Regi: [-3  1 51  3 -9 26 24]
vadov: [51  3 51  2 -9 26 24]
Diz: [-3  1 51  3 52 57 24]
chg Regi: [-3  2 51  3 -9 26 24]
2, [1]
howmany vadov: [51]
2
then: [ 2 -9 26]
[24]
chg Diz: [-3  1 51  2 52 57 24]
4, [3]
tail: [ 3 -9 26]
[24]

Bif: [-14 -14   8 -19  16  -6 -14  -2 -25  -1 -10  -4 -12  -7  25 -10   0   1
  25  -3 -19   2  -9   2 -24 -11  -8   4  17   1 -20   4  28  13  18  34
  -6  -6 -15 -14  -8  14   2   4 -17  -2  10 -18 -16 -16  -1  -6  13 -16
 -13   9  19]
Koto: [-27 -20   4  -1   1  26  -2  -1 -26 -17   4   1   8   7  20  -9  15  -7
  10  -7 -11  -1  23 -19  10 -33 -12 -29 -18   9  -9   9  -7  -2 -12 -14
 -11  20   5   4  11  -1 -17  19  16  -8   6 -19  -3 -13  -6 -19 -17   7
  10  10  15]
gaf: [-11   0  27  23 -20  28  21   7   5   0 -19   3 -13   2  -2  13 -24  20
  13 -10  -4 -10   2   1  -8 -11 -33   0  -2  -2   8  -4  16 -28  10  14
  12  18 -13   8  14 -10  -9  -5  10   0  -7  16  -5   0   8 -25 -15  -6
  14 -18   4]
rubog: [-18  22  -9   0 -13   5  23  -6  -3   4   7   8   7   4 -31  17 -35  -7
  -6 -12  11  -6  15  13 -10  12  11   9 -11  10 -15 -13   2 -18   3 -13
   5  10  -3  -9 -23 -26 -12   9 -31   6  16 -15  -8  -8  25  -4   1  -2
   3   8  19]
Sasir: [ -8  13  -8  19   1  -4  -2 -18  -2  -8  16  -2  -5   0   6  33 -23 -23
   0  -2 -22   0  -2 -23 -11  -1   5   3 -11  14 -20  -7 -22   7 -11   2
 -17  -4  -3 -12  12  -4 -26   4 -11  10  29  11 -23  12 -16  -9 -14 -21
  19 -15  17]
golod: [  2 -24  -8 -14 -20 -18   1  14 -14 -20 -11  -5   4 -14 -25   4  -5  15
 -16 -20 -19  27  14  -7   3   8  -9  10 -12  10  48  14  10  12  18  -9
  15  -3  -6 -10  11  16 -20 -20   5  12   9  -6 -14   2   6  15  18  -2
  -5  11  19]
Lagaf: [ 13   5  -2  -3   1   2  -9  19   9  -9  19   2   5 -30 -18   3  -1 -18
   4  -7   2  -7  32   7 -10  19  12  21  26   9  -8 -12 -34 -16 -13  20
   1  15 -11   3  -7 -19  -7  14 -18  32   0  -4   0  10   2  -1 -14 -15
  -2   2   7]
chg Lagaf: [ 13   5  -2  -3   1   2  -9  19   9  -9  19   2   5 -30 -18   3  -1 -18
   4  -7   2  -7  32   7 -10  19  12  21  27   9  -8 -12 -34 -16 -13  20
   1  15 -11   3  -7 -19  -7  14 -18  32   0  -4   0  10   2  -1 -14 -15
  -2   2   7]
29, [26]
howmany Bif: [-14]
4
chg Lagaf: [ 13   5  -2  -3   1   2  -9  19   9  -9  19   2   5 -30 -18   3  -1 -18
   4  -7   2  -7  32   7 -10  19  12  21  26   9  -8 -13 -34 -16 -13  20
   1  15 -11   3  -7 -19  -7  14 -18  32   0  -4   0  10   2  -1 -14 -15
  -2   2   7]
32, [-12]
loc: [29]
Sasir, 47
chg golod: [  2 -24  -8 -14 -20 -18   1  14 -14 -20 -11  -5   4 -14 -25   4  -5  15
 -16 -20 -19  27  14  -6   3   8  -9  10 -12  10  48  14  10  12  18  -9
  15  -3  -6 -10  11  16 -20 -20   5  12   9  -6 -14   2   6  15  18  -2
  -5  11  19]
24, [-7]

zofa: [  6   4  -7  -9 -18  -4   2  -3   4  -8]
labik: [-16  -8  -4  18   6  21  16   0   4  -8]
fugi: [-16  -8  -4  18   6  21  16   0  17  20]
asked: [-16  -8  -4  18   6  21  16   0  17  20]
fugi
loc: [-18]
zofa, 5
chg zofa: [  6   4  -7  -9 -18  -4   2  -3   3  -8]
9, [4]

tiva: [ 1  6  3  0  7 -1 -1  0  3 10  0  3 17 -1  2  0 -1 -2 -1 -1 12  0  7 -1
 -2 18]
mog: [11 14  7 -2  9 -2 -1  8  0 17  6  7 12  3  7  3 -2 -2 -1  7  1 12 43 22
 -1 25]
vel: [22 18 22 23  6 44 31 33  2  2 30  9 -1 40 12 28 17 36 50 33 -2 32  2 22
 43  0]
mel: [-2 18 14 12 16 -1 -1 -1  2 10  2 -1 33 -2 -2  1  3  2  2 -2  9  7 37  1
 -1 34]
rak: [11 14  7 -2  9 -2 -1  8  0 17  6  7 12  3  7  3 -2 -2 -1  0 16  4 -1 -2
  3  8]
kavor: [-1  3 -1 -1  3  0  0 -1 -2  3 -1 -1 20  0 -1 -1 -1  0  0  0  4 -2  9 -1
  0 21]
chg tiva: [ 1  6  3  0  7 -1 -1  0  3 10  1  3 17 -1  2  0 -1 -2 -1 -1 12  0  7 -1
 -2 18]
11, [0]
chg rak: [11 14  7 -2  9 -2 -1  8  0 17  6  7 12  3  7  3 -2 -2 -1  0 16  3 -1 -2
  3  8]
22, [4]
chg mel: [-1 18 14 12 16 -1 -1 -1  2 10  2 -1 33 -2 -2  1  3  2  2 -2  9  7 37  1
 -1 34]
1, [-2]
tail: [16 -1]
[-1 -1  2 10  2 -1 33 -2 -2  1  3  2  2 -2  9  7 37  1 -1 34]
chg vel: [23 18 22 23  6 44 31 33  2  2 30  9 -1 40 12 28 17 36 50 33 -2 32  2 22
 43  0]
1, [22]

podot: [ 21 -29  12  43   5   7  -4  27  27 -12   5  27]
buf: [ 27   6  35  -2 -29 -22  -1  36 -45  15   9   9]
danan: [ 21  21  35 -15 -17  21 -15 -15  21 -15  21  -6]
noz: [-29 -55  -9 -19   6 -16  -8  20 -14  -3   3 -20]
Vop: [ 16  29  -2  -1 -14 -16 -22  -9  11 -39 -31 -20]
Dukon: [ 16  29  -2  -1 -14 -16 -22  -9   3 -39 -31 -20]
sav: [-21 -59  10   7 -39  19 -16  -4   5  38 -16 -51]
pef: [-21 -59  10   7 -39  19 -21 -10  41   8 -42  18]
kedi: [ 29  14 -45 -16 -36  19  -4   9 -17  -6  -1  -8]
seb: [-34  44  43  12   4   8  13   5  27  -3   3  -5]
howmany danan: [-15]
4
then: [43 12]
[4]
chg noz: [-29 -55  -9 -19   6 -16  -8  21 -14  -3   3 -20]
8, [20]

Nokol: [ 15  32  -4  47 -14  14  12  12]
tanu: [ 3  7 28  2 32 25 29 -2]
Tok: [  2  -7   3 -16   7  12  -3  18]
rivav: [-11  -4  20  -4  17  16  20  -4]
chg rivav: [-11  -4  20  -4  17  16  20  -3]
8, [-4]
loc: [28]
tanu, 3
howmany rivav: [-5]
0
then: [12 -3]
[18]

pavo: [-6  0 32 44]
fevu: [ 18 -41  30  19]
Nep: [-41  28  15 -28]
piro: [ 53  -9  21 -27]
ges: [-44  53  37 -22]
komif: [  2  48 -59  12]
chg fevu: [ 18 -41  29  19]
3, [30]
then: [-41  30]
[19]

fite: [-13   1  -5 -10  -5  -8  16  -6  -1   4  23   2]
piza: [  1  17  14  -4  -7  10   3 -12 -16  13  15   0]
dod: [ 38  17  43  -3 -51 -31 -23 -14 -40  51  12  21]
bim: [ 30 -46 -30  44  32   9 -42  51  30  -2 -50  39]
Nef: [ 18 -12   7   5 -11   1  -2   9   8  12  -4  26]
kun: [-14  12  15 -29 -16  -9  22 -22  -1   4  22   2]
Nug: [  9 -17  -4   3   2  -4 -11  11  13  -4 -12   5]
Mir: [ 3 -4 -2  3  3  2 -3  4  4 -1 -3  2]
Binur: [-14  12  15 -29 -16  -9  22 -22  -5   4  22 -24]
pelor: [ 0 -7 -3 -2  1 -5 -6  2  3 -4 -6 -4]
asked: [ 38  17  43  -3 -51 -31 -23 -14 -40  51  12  21]
dod
asked: [ 18 -12   7   5 -11   1  -2   9   8  12  -4  26]
Nef
loc: [-31]
dod, 6
tail: [ 2 -3  4]
[ 4 -1 -3  2]

